Each row has a name. Each question is about the rows just above it.

Columns, left to right: R Z C E J B V Y H W
114; 120; 75; 116; 73; 97; 88; 143; 101; 115 = kote
128; 170; 157; 149; 61; 151; 135; 155; 100; 143 = savot
111; 92; 130; 129; 101; 91; 132; 92; 86; 82 = Tal
128; 170; 102; 149; 61; 151; 135; 155; 100; 143 = Rul
68; 73; 116; 45; 104; 188; 92; 106; 104; 122 = topaz
114; 120; 75; 122; 73; 97; 88; 143; 101; 115 = bezek
110; 160; 101; 132; 94; 100; 98; 130; 103; 134 = Zadu
83; 102; 68; 54; 53; 158; 60; 147; 108; 95 = tikik
99; 170; 102; 126; 121; 66; 126; 105; 101; 156 = zin
Is 53; 158 printed in one of the named rows, side by side and in this order? : yes
Does one of the named rows hold 101; 105 side by side, in this order? : no
132; 54; 126 is in which column, read top down? : E
Is 101; 98 printed in one of the named rows, side by side and in this order? : no
Which column holds this, read top down? 75; 157; 130; 102; 116; 75; 101; 68 : C
Is 130; 103 printed in one of the named rows, side by side and in this order? : yes
Which column holds this, read top down? 114; 110; 83; 99 : R

Columns, left to right: T D G A K X P M L F
59; 65; 87; 125; 75; 80; 170; 111; 104; 57  Tal
154; 105; 96; 103; 91; 144; 54; 83; 82; 112  Rul
111; 115; 150; 54; 138; 85; 134; 125; 64; 66  zano
154; 105; 96; 103; 91; 144; 90; 77; 68; 116  zin
92; 64; 136; 123; 104; 92; 102; 100; 91; 125  topaz
111; 115; 150; 54; 138; 85; 134; 125; 64; 72  Zadu
Is 54; 83; 82 printed in one of the named rows, side by side and in this order? : yes
59; 154; 111; 154; 92 is in which column, read top down? : T
Which column holds this, read top down? 100; 125 : M
Which column holds 104; 82; 64 top down? : L
Is 54; 138; 85; 134; 125 printed in one of the named rows, side by side and in this order? : yes

Columns, left to right: Beran Sos liv nena mubo nutag dodi Seza
91; 120; 69; 110; 67; 119; 124; 89 -> savot
101; 117; 115; 93; 84; 127; 71; 123 -> Zadu
126; 114; 81; 81; 86; 87; 102; 140 -> Fisot
104; 129; 106; 80; 34; 111; 116; 147 -> Tal
77; 128; 68; 121; 69; 154; 79; 98 -> zano
76; 122; 101; 116; 106; 126; 94; 141 -> Rul
Which column holds 91; 101; 126; 104; 77 top down? : Beran
Among the named rows, does one hold 91; 120 next to each other, in this order? : yes
Does one of the named rows hold 69; 121 side by side, in this order? : no

Columns, left to right: tafev bule moze silub pomo
123; 37; 86; 84; 73 : Fisot
161; 109; 41; 107; 69 : Tal
123; 90; 101; 77; 106 : Zerip
106; 93; 89; 125; 129 : Zadu
136; 34; 62; 93; 64 : zin
138; 59; 87; 84; 96 : zano
120; 162; 164; 64; 66 : kote
85; 59; 123; 82; 36 : savot
78; 117; 99; 120; 81 : topaz
126; 56; 80; 101; 78 : Rul
81; 123; 126; 146; 125 : bezek
Which column holds 125; 93; 84; 64; 82; 120; 101 top down? : silub
62; 87; 164; 123; 99 is in which column, read top down? : moze

Columns, left to right: nopo fupa Dipot Gikis Tugen Fub kavo gasaz duvo Kun
96; 109; 155; 160; 113; 93; 138; 104; 87; 115 -> Fisot
124; 77; 132; 92; 111; 49; 78; 99; 118; 80 -> kote
124; 148; 96; 166; 29; 90; 113; 79; 104; 115 -> Rul
106; 126; 63; 127; 114; 123; 136; 94; 94; 90 -> bezek
118; 82; 113; 85; 128; 114; 92; 112; 74; 112 -> savot
101; 134; 155; 92; 91; 117; 126; 100; 129; 119 -> Zerip
Which column holds 63; 113 top down? : Dipot
Is 92; 112 printed in one of the named rows, side by side and in this order? : yes
93; 49; 90 is in which column, read top down? : Fub
Which column holds 160; 92; 166 top down? : Gikis
Which column holds 155; 132; 96; 63; 113 top down? : Dipot
Among the named rows, does one hold 94; 90 next to each other, in this order? : yes

